Each row below holds a small network's activations on one input, seen along a few directions.
Each table varies a few parts of the input and shows all the possible inputs, shuffled.
Descriptions start from the smaller parts, as in this example, which fits no table here: one of 2 separate values, together with either a single point or one of 11 places along a line or (one of 4 places along a line, together with one of 8 places around a ring).
Shared parts are said once, and a part with two or three values counts as separate values.
(in the rows, 128 means zero)

Other details of the inputs shift rows strongly along two fixed directions, in all tables alike. That doesn't count.

Table:
x1: [100 104 118 111 123 108 127 141 128 136 142 122  89]
x2: [133  96  97 117 145 152 150 131  98  99 169 115 110]
x3: [120 158 175 201 106 100 100 125 165 216  71 148 218]
x4: [147 158 182 159 122  94 119 116 163 141  84 146 135]
x5: [152 203 103 117 131 142 112 104  94 126 102 133 158]
x6: [132  95  91 120 150 144 148 139 100 107 163 116 111]
x7: [132 143 156 135 115 111 124 131 151 123 118 137 130]
x8: [154 173 150 151 128 131 129 130 129 118 100 133 157]
x9: [141 174 138 130 130 117 114 105 122 144  88 140 137]
x10: [114  98 128 107 117 118 132 113 150 126 155 116  84]
x11: [150 137 196 168 142 109 129 129 152 134  82 150 152]
x12: [163 189  55 122 146 151 110 107  75 123 125 116 135]
x13: [154 179 135 151 135 108 118 120 129 136 100 135 136]
x14: [ 91  58 166 108  98 111 128 138 184 126 136 138  88]
x15: [110 100 117 100 121 116 128 115 144 136 147 117  87]
x16: [ 97  60 172 130 129 108 142 172 161 121 140 137 111]
x17: [158 199 118 133 134 156 126 112  92 113 105 127 164]
x18: [ 88  53 168 117 127 107 137 169 155 131 131 138 111]
x19: [ 61  95 105 131  99 150 121 126 114 178 166 114 156]
x20: [ 99  72 145 113 108 102 121 148 175 137 125 136  98]
x21: [147 175  87 111 152 170 125 121  61 109 129 125 162]
x22: [115 116 106 102 138 164 139 138  86  97 165 119 124]
x23: [ 87  55 154 107 110 104 126 135 173 142 128 135  75]
x24: [149 176  71 104 131 159 112 106  88 115 127 123 141]
x25: [115 122  93 115 129 143 141 159 103 105 166 108 110]
x26: [152 138 171 157 122 103 116 114 171 138  87 145 128]
x27: [156 144 139 129 141 140 130 109 121 125  87 148 173]
x28: [152 203  73 112 141 171 125 115  59 112 122 116 159]
x29: [104  43 160 123 133 104 145 147 160 137 123 139 103]
x30: [136 132 191 148 142 111 124 122 145 149  67 156 153]
x31: [142 144 170 129 115  99 114 103 180 149  82 145 143]
x32: [145 131 184 166 147 103 129 140 150 139  85 149 147]
x33: [132  98  98 111 137 157 149 137 104  92 171 118 124]
x34: [128 121  76 116 133 136 125 133 109 114 163 111  92]
x35: [112 129  99 107 134 146 136 132  90 123 141 114 107]
x36: [138 136 163 140 144 133 131 121 120 126 104 141 141]
x37: [131 125  90 104 120 137 131 125 127 105 180 105 102]
x38: [ 97  65 161 116 108 109 128 129 174 132 132 135  78]
x39: [159 190 140 149 129 112 115 123 135 131  92 141 158]
x40: [107 127  97  92 116 146 130 128 104 106 168 116 103]
x41: [113 105  95 111 151 143 136 150  83 118 157 115 109]
x42: [135 105  89 115 143 150 146 143 102  99 163 119 129]
x43: [117 122  98 119 132 147 144 144  94 105 169 104  96]
x44: [110  66 139 106 126 141 149 134 136 106 150 133 117]
x45: [149 121 180 146 141 113 131 108 152 145  65 158 157]
x46: [114  70 120 109 134 130 143 147 129 118 142 130 122]
x47: [155 200 195 231 106 119 105 103 169 191  76 153 238]
x48: [106 124  85  96 122 131 125 144 104 119 160 115 105]
x49: [101  74 164 106 101 105 131 125 187 129 144 129  91]
x50: [101  97 123 119 129 119 138 153 122 132 137 117  96]
x51: [126  95  99 106 143 158 148 121  95 103 161 119 111]
x52: [ 98 134  55 157 116 160 125 152  86 158 211  97 156]
x53: [182 209  64 129 145 152 120  91  83 110 147 103 136]
x54: [113 127  87 105 130 145 135 152  93 114 152 110 117]
x55: [171 194  66 122 139 143 119 111 100 111 148 108 141]
x56: [171 180 136 154 129 117 108 116 147 131  83 143 160]
x57: [146 142 166 139 118  88 113 116 185 151  83 142 143]
x58: [148 143 162 145 127  85 114 109 176 158  82 138 130]
x59: [171 193  64 128 147 139 120 105  93 118 147 105 127]
x60: [ 87  68 176 121 113 111 144 145 160 131 132 129  84]
x61: [111  86 123 112 110 127 128 142 151 110 160 123  93]
x62: [ 38  37 172 146  78 126 133 136 176 173 176 126 130]
x63: [166 215 114 136 137 140 114  91  92 125 100 131 151]
x64: [144 132 193 157 134 115 129 138 156 125  91 151 160]
x65: [147 166 116 147 142 130 132 136 105 124 118 120 132]
Each input here is: one of 5 places around a ring, together with either a single point or (one of 2 separate values, together with one of 6 places along a line).
The inputs of x8 and x17 match in every part but the place on the ring of 5. If x37 is changed in the same way as x8 into x17, which row does it become?
Answer: x49
The inputs of x43 and x60 match in every part but the place on the ring of 5. If x47 is changed in the same way as x43 into x60, which row does it become?
Answer: x62
List by row number the other rows that have the place on the ring of 5 in common with x28.
Answer: x5, x9, x15, x19, x21, x23, x24, x27, x30, x31, x35, x45
List by row number the other rows that have the place on the ring of 5 in common with x3.
Answer: x1, x12, x18, x20, x29, x41, x46, x48, x50, x54, x57, x58
Which other rows does x43 become when the place on the line of 6 takes its other values? List them by row number.
Answer: x2, x4, x11, x26, x53

Table:
x66: [ 75  95  65 108 105 147 129 149 104 134 216  92  96]
x67: [ 82  71  81 107 133 162 148 163  80 114 200 105 108]
x68: [110  92 147  97 122 114 128 122 149 129 113 137  99]
x69: [100 137  38 116 117 160 123 135  76 134 207  89 115]
x70: [149 145  51  90 151 155 141 138  72  72 184  98  81]
x71: [103 137  37 113 117 162 124 131  77 132 210  89 118]
x72: [104  76 187 153 121 117 138 147 163 146 112 147 150]
x73: [127  69 195 129 123  80 139 145 203 115 109 144  81]
x74: [115 130  53  67 136 165 131 121  65  96 171 106  92]
x75: [141  96 179 130 132  87 136 140 183 114 106 141  91]
x76: [ 84  74 209 164  87  79 120 139 219 181 113 144 128]
x77: [214 229 121 149 159 132 120  98 106 101  78 136 159]
x78: [122 108 197 167 126 116 134 136 159 150  90 153 170]
x79: [114  63 161 114 128  91 143 157 174 108 139 129  61]
x80: [175 204 129 171 151 151 121 110  90 138  84 141 212]
x81: [127 125 184 165 130 120 131 138 146 148  89 150 174]
x82: [ 71  61 151 136  90 104 126 146 182 162 163 123 106]
x83: [181 217 123 130 146 135 108  85 101 132  57 144 169]
x84: [182 216 128 129 144 141 110  79 103 128  60 145 173]
x85: [184 214 124 128 143 140 109  79 106 127  59 146 174]
Describe the family of inputs behind these rows.
Answer: one of 4 places along a line, together with one of 5 places around a ring
The inputs of x75 and x70 match in every part but the place on the ring of 5. If x80 is changed in the same way as x75 into x70, which row does it become?
Answer: x81
Which other rows does x68 become when the place on the ring of 5 takes its other values? List them by row number.
Answer: x74, x83, x84, x85
Which other rows does x84 become when the place on the line of 4 takes its other values? List them by row number.
Answer: x76, x77, x78

Table:
x86: [111 108 165 154 109 130 126 112 157 161 118 141 173]
x87: [153 107 170 114 140  94 126 117 162 128  62 157 113]
x88: [ 84  87 176 137 110 125 131 136 145 166 121 140 146]
x89: [145 127 165 138 123 105 127 117 168 121 104 138 110]
x90: [128  81 186 165 118  97 141 144 194 127 131 138 133]
x91: [119 113  84  89 142 166 150 143  72  74 175 112  90]
x92: [113 119  83 110 141 161 150 164  73  85 194 102 109]
x93: [157 243  97 159 119 150  98  82  89 160 104 124 195]
x94: [123  88 117 108 149 132 143 143 110 102 142 125  85]
x95: [193 248  75 107 144 136 104  76  94 109  95 119 136]
x96: [114 111 101 131 121 149 126 134 118 131 166 117 143]
x97: [187 219 146 177 133  94 105 116 151 159  81 135 160]
x98: [197 244 102 146 141 139 108  89  97 111  88 127 151]
x99: [ 91 112 187 160  79  86 108 135 206 163 106 140 132]
x100: [123  95  84  56 140 149 140 133  90  89 157 118  72]
x101: [ 96  88  88 121 122 143 129 150 108 137 166 114 119]
x102: [ 79  89 141 135 131 116 128 138 133 180 130 126 132]
x103: [118  65 155  89 129 107 140 126 172 116 123 139  87]
x104: [ 88 110  73 103 124 177 138 153  68 107 189 107 130]
x105: [139 106 166 161 147 105 140 152 151 134 109 141 144]
The inputs of x104 and x99 match in every part but one. If x100 is changed in the same way as x104 into x99, which row does it become?
Answer: x95
Describe the family of inputs behind these rows.
Answer: one of 4 places along a line, together with one of 5 places along a line
Start at x86 and move only the place on the line of 5, one step at a time. The first step leads to x96. Which rows follow, in order?
Answer: x90, x89, x103
